Each row has a name. After each piece below comes the name of the row it's from, unless a question asks for something else. Each question is about the rows just above it. Places in a row count from 1.

Columns, left to right: N P Q B Z V A H J
j250: [110  93 126 129 161 154  91 122 112]
j172: [169 177 181 161 119  99  95 129 129]
j245: [ 83 171 173  93 120 140  64 135 145]
j100: [169 177 181 161 119  99  95 129 137]
j805: [ 83 171 173  93 120 140 116 135 145]
j553: [141  87 139 140 160 140 112 143 124]
Which column holds this, read top down? [129 145 137 145] => J
[ 93 177 171] is in which column, read top down? => P

Columns, left to right: W M S C D F L
j441: [188  99 101 103 164 185  76]
j78: [ 71 116 114  94 148  76 157]
j137: [127 131 116 119 120 125 132]
j849: [228  66  66  78 194 229  47]
j942: [104 123 117 114 137 106 139]
j98: [144  91  83  93 165 149 111]
Which column holds [101 114 116  66] top down? => S
Which column holds this, read top down? [132  47 139] => L
Which column holds this, read top down? [ 76 157 132  47 139] => L
Which column holds this, read top down? [157 132] => L
Which column holds this, read top down? [ 99 116 131] => M
[ 94 119  78 114] is in which column, read top down? => C

Columns, left to right: U R K Y X
j841: [111  99 158 189  68]
j627: [ 79 100 175 178  93]
j582: [ 78  95 182 206  63]
j116: [ 75 100 175 178  93]
j495: [ 65  66 209 224  37]
Which column holds [178 206 178 224] top down? => Y
Which column holds this, read top down? [178 206] => Y
Where do [ 79 100 175 178  93] appear? => j627
[189 178 206 178] is in which column, read top down? => Y

Columns, left to right: zadi delof gomil zasob sibo dep deta bubet kino Zoser
j171: [ 90  91 171 152 100  97  98 163 118 177]
j173: [ 73 205  47  48 190 209 198 201  50  83]
j564: [ 60 207  36 100 158 103 170 177  46  90]
j487: [ 73 208  47  48 190 209 198 201  50  83]
j887: [195  68 189 164 154 166 176  85 202 173]
j500: [200  56 200  51 194 203 172  55 157 137]
j739: [160 123 167  58 154 161 133  89 192  84]
j25: [ 86  72 200 166  67  70  76 115 194  72]
j947: [ 86  72 200 166  67  70  76 147  53 195]
j934: [147 150  64 135 111 145  69 137 209  60]
j978: [209 196 147 193  57  94  87 119 171 130]
Which column holds [ 50  46  50 202 157 192 194  53 209 171] top down? => kino
[150] is at row and place => j934, 2

Columns, left to right: pizi Zorep fomu Bizig nore gafas buseb gafi pizen melu
j874: [121 127 167 119 120 112 101 137 117 128]
j557: [118 129 191 118 117 107 118 111 122 126]
j463: [129 128 127 131 126 144 111 212 121 125]
j801: [127 123 148 119 130 116  89 112 115 135]
j996: [121 130 152 124 119 118 124 157 124 124]
j466: [120 134 148 127 116 125 132 227 126 121]
j570: [124 129 140 127 123 120 140 120 132 125]
j974: [128 123 145 119 132 115  93 102 116 136]
j337: [120 134 152 126 116 120 146 179 131 122]
[179] is at row and place => j337, 8
Where in the named rows is [212]? => j463, 8
Which column holds this, read top down? [135 124 121 125 136 122] => melu

Columns, left to right: dup zetul kom samiz Giku veman
j38: [ 63  98 195 162 166 232]
j854: [ 63  98 195 162  91  81]
j772: [151 109  83 134 101 192]
j80: [151 109 194 134 101  96]
j624: [149 132 145 183  96  97]
Where in the named rows is [166]? => j38, 5
Row and place of [97] in the named rows: => j624, 6
[151 151] is in which column, read top down? => dup

Columns, left to right: dutob mopur dor som Dogin
j517: [ 77 145 110  94 111]
j616: [ 56 174 163 119  55]
j435: [186 158  26  70 182]
j659: [149 109  98  65 159]
[158] is at row and place => j435, 2
[110] is at row and place => j517, 3
Which column holds this, read top down? [70 65] => som
Which column holds this, read top down? [26 98] => dor
[56] is at row and place => j616, 1

Columns, left to right: totu Nezav Lop lizun dus nako Gafa Nizu
j128: [ 97 124  86 109  86  98 207 187]
j403: [167 186 211  58 201 200 160 186]
j283: [ 84 159  84 200  72 112  55 111]
j39: [233 189 211 162 190 178  70 104]
j235: [171 116 178 185 137 129  73 139]
Row and place of [233] in the named rows: => j39, 1
Which column holds [190 137] top down? => dus
[109  58 200] is in which column, read top down? => lizun
Row and place of [201] in the named rows: => j403, 5

Columns, left to right: fos Goraf dovok vuniz vadak Pag Bopo
j67: [126 127 163 137 108 179 127]
j617: [133 145 180  97 128  19 114]
j474: [133 145 180  97 128  19 185]
j227: [ 18  90  80 123  33  78 118]
Which column holds [114 185 118] top down? => Bopo
Which column holds this, read top down? [163 180] => dovok
[127 114] is in which column, read top down? => Bopo
Row and place of [126] in the named rows: => j67, 1
Row and place of [114] in the named rows: => j617, 7

Columns, left to right: padir tezo Tedo golu mobi kuz kopu fuv
j384: [189 161  90  75  53 141  82 104]
j848: [ 91 147 176 198 181  75 120 157]
j644: [161  97  72 147 146 103 203 144]
j480: [ 85  77 162 221 199 143 144 124]
j828: [143  41 125 115 107 160 200 147]
j364: [ 98 110 140 197 194 110  96 144]
j493: [ 55 105 139 198 135 172 161 157]
j264: [ 57 118 152 116 132 135 184 178]
j213: [ 68  86 184 121 147 189 123 154]
j730: [ 71 136 162 123 125 158 141 164]
j535: [171  94  76 100  69 179  96  76]
j668: [ 64 119 158  78 135 159 166 151]
Which column holds [ 53 181 146 199 107 194 135 132 147 125] top down? => mobi
Where in the named rows is [199]? => j480, 5
Which column holds [194 135 132 147 125  69 135] top down? => mobi
Row and place of [166] in the named rows: => j668, 7

Columns, left to right: Kigu Pasak Tasap Baki
j472: [ 26 152 170 166]
j442: [ 26 152 170  83]
j606: [ 40 182 183 165]
Which column holds [152 152] top down? => Pasak
Which column holds [152 182] top down? => Pasak
Where in the named rows is [83]? => j442, 4
[183] is at row and place => j606, 3
Where in the named rows is [165]? => j606, 4

Columns, left to right: kove bedo Nepi keve pobut lok kegi meki bovus
j515: [ 92 166 116 236 136 132 165  93  79]
j994: [ 81  49 145 199 119  88 116  63 102]
j705: [ 92  80 116 236 136 132 140 145 172]
Which column holds [199 236] top down? => keve
[236 199] is in which column, read top down? => keve
[81] is at row and place => j994, 1
Where in the named rows is [166]? => j515, 2
[166  49] is in which column, read top down? => bedo
Where in the named rows is [165]? => j515, 7

Columns, left to right: viv Rupu lino tezu nudu
j179: [120 191 117  78 220]
j367: [ 68 127 133 180 143]
j693: [130  98  89 128 161]
j97: [ 76  86  90 135 204]
j86: [121 149 140 178  93]
j999: [108 100 107 154 124]
j279: [173 111  81 100  99]
j359: [218 138 154 175  80]
j446: [190 144 156 165 177]
j812: [105  98  99  52 170]
j389: [148 163 164  90 168]
j278: [148 149 145 122 107]
Which column holds [163 149] top down? => Rupu
[149 100 111 138 144  98 163 149] is in which column, read top down? => Rupu
Row and place of [178] in the named rows: => j86, 4
Where in the named rows is [156]? => j446, 3

Columns, left to right: Rol Bosa bebak vageb ruki maki zum Sep Nekal
j451: [104  28 178 223 114 102 220 180 210]
j388: [ 65 188 175  92 176 137 103 136  93]
j251: [ 52 160  92  99  76  15 160  81 178]
j410: [157 201 172 189 116 185 112 234 147]
j437: [179 122 143 144 217 119  24 176 210]
j872: [ 36 150 146  68  89  39 179  52  70]
j780: [ 57  66 120 112 186 166  28 108 141]
j492: [ 21 122  93  27 107  53 193 102 141]
Where in the named rows is [116]? => j410, 5
Where in the named rows is [146]? => j872, 3
Row and place of [89] in the named rows: => j872, 5

Columns, left to right: Dumo bukep lotim Tura reget Dafup Kodo
j711: [194 222 118 105  61 124 114]
j706: [138 126 138  84 117  85 125]
j33: [194 222 118 137  85 206 116]
j452: [138 126 138  84 117 129 156]
[125 116 156] is in which column, read top down? => Kodo
q: [138 126 138  84 117 129 156] => j452
[125] is at row and place => j706, 7
Which column holds [ 84 137] top down? => Tura
[138 194 138] is in which column, read top down? => Dumo
Row and place of [129] in the named rows: => j452, 6

Columns, left to right: vumo piv Pev peda Gugid loku rela koler Fugo
j454: [124 140 127 106 128 111 137 137 105]
j309: [118 125 125 176 146 100 126 194 103]
j721: [157 136  95  33 136 135 155  96 145]
j657: [110 122  95 231 113 162 154 165  93]
Which column holds this, read top down? [125  95] => Pev
Row and place of [135] in the named rows: => j721, 6
Where in the named rows is [106]? => j454, 4

Columns, left to right: nafo fetiv bif Muva Fepa sek
j738: [234  33 201  49 179 185]
j700: [145 137 119  73 175 153]
j363: [137  93 167 160 118 119]
j412: [129 106 173 233 117 116]
j697: [135  32 138 153 108 103]
Where in the named rows is [234]? => j738, 1
Which column holds [137  93 106] top down? => fetiv
[145 137 129 135] is in which column, read top down? => nafo
Row and place of [33] in the named rows: => j738, 2
Which column holds [201 119 167] top down? => bif
[118] is at row and place => j363, 5
Which column holds this, read top down? [ 93 106] => fetiv

Columns, left to right: kor Zaki gegu ruro Viven sepe far Lirug zake Kepo
j383: [129 119 110  46 141 124 139 177 146 121]
j603: [106 182  48 172 183 125  86 127 132 202]
j620: [184 167 141 206  45 108 162  44  84  71]
j503: [136 122 139 202 134 125 144  25 123 112]
Which column holds [206 202] top down? => ruro
Where in the named rows is [46]? => j383, 4
Where in the named rows is [182]? => j603, 2
Row and place of [124] in the named rows: => j383, 6
Where in the named rows is [136]? => j503, 1

Columns, left to right: mozu kek Lor tovi vas
j141: [123 122  94  93 126]
j439: [147 116 225  73 120]
j589: [133 161 129 147 151]
j85: [109 129 103 146 108]
j464: [ 97 173 135 119 119]
j354: [ 84 186  77 104 188]
j936: [ 92 113 133 134 147]
Which column holds [186 113] top down? => kek
Row and place of [134] in the named rows: => j936, 4
Where in the named rows is [103]? => j85, 3
Which column holds this, read top down? [120 151 108 119] => vas
Where in the named rows is [116]? => j439, 2

Columns, left to right: Selop dugo nupe vifot sofud lilir
j165: [ 59 142 144  76 174 119]
j995: [174  78  70 182  67  81]
j197: [ 91  84  91 117 114  35]
j40: [ 99  98  86 125 121 106]
j19: [ 59 142 144  76 174 127]
j358: [ 58 119 127  80 159  75]
j319: [165  68  62 177  66  60]
Which column holds this, read top down? [106 127  75] => lilir
Which column holds [159  66] top down? => sofud
Which column holds [174  91  99  59  58] top down? => Selop

Columns, left to right: Podop Zavob serop zes ropo
j31: [ 76 185 200 100 103]
j409: [159 136 150 120 186]
j852: [ 26 190  45 168 115]
j845: [176 117 132 145 119]
j636: [ 91 182 205  94  99]
j538: [ 39 188  48 174 180]
j720: [ 48 204 210  84  95]
j779: [133 145 152 114 107]
j152: [ 93 168 167 105 106]
Row and place of [114] in the named rows: => j779, 4
Row and place of [185] in the named rows: => j31, 2

Columns, left to right: Vuz gubu vok Topas
j234: [165  63 197 152]
j502: [ 55 165 130 183]
j448: [120 117 210 109]
j976: [173 148 171 101]
j748: [173  85 134 107]
j457: [163 120 120 161]
j119: [ 95 176 148 101]
j778: [198  92 122  91]
j305: [ 65 163  95 190]
j807: [175 105 133  81]
j361: [110 177  85  64]
j343: [ 51 157  95 197]
Which column holds this, read top down? [198  65 175] => Vuz
Which column holds [110  51] top down? => Vuz
[163 105 177] is in which column, read top down? => gubu
[171 134 120 148 122  95 133  85] is in which column, read top down? => vok
[55] is at row and place => j502, 1
Which column holds [107 161 101  91 190  81  64 197] top down? => Topas
Where in the named rows is [110]? => j361, 1

Columns, left to right: rek Roned ras lamo mosa Vaba tolab lekin Nabe
j722: [171  78 117 109 108 109  79  67 200]
j520: [ 98 221  59 124 126  86 167 107  85]
j956: [155  48 144 138 113 129  74 111 193]
j107: [150 100 138 158 112  89  97 101 145]
j732: [105 156 105  70 146 168 150 151 126]
j640: [117 141 112  76 152 168 145 142 130]
j776: [107 172  92  72 153 163 147 147 142]
j335: [ 98 173 121 150 140 126 166 156  72]
j647: [180  87 128 116 101  97  95  69 166]
j878: [135  80 160 141 135 145 104 151 145]
j646: [132  70 149 113 143 178  99 142 172]
Which column holds this, read top down? [156  69 151] => lekin
Which column holds [128 160] top down? => ras
Which column holds this, read top down? [100 156 141] => Roned
Where in the named rows is [143]? => j646, 5
[152 153 140 101 135 143] is in which column, read top down? => mosa

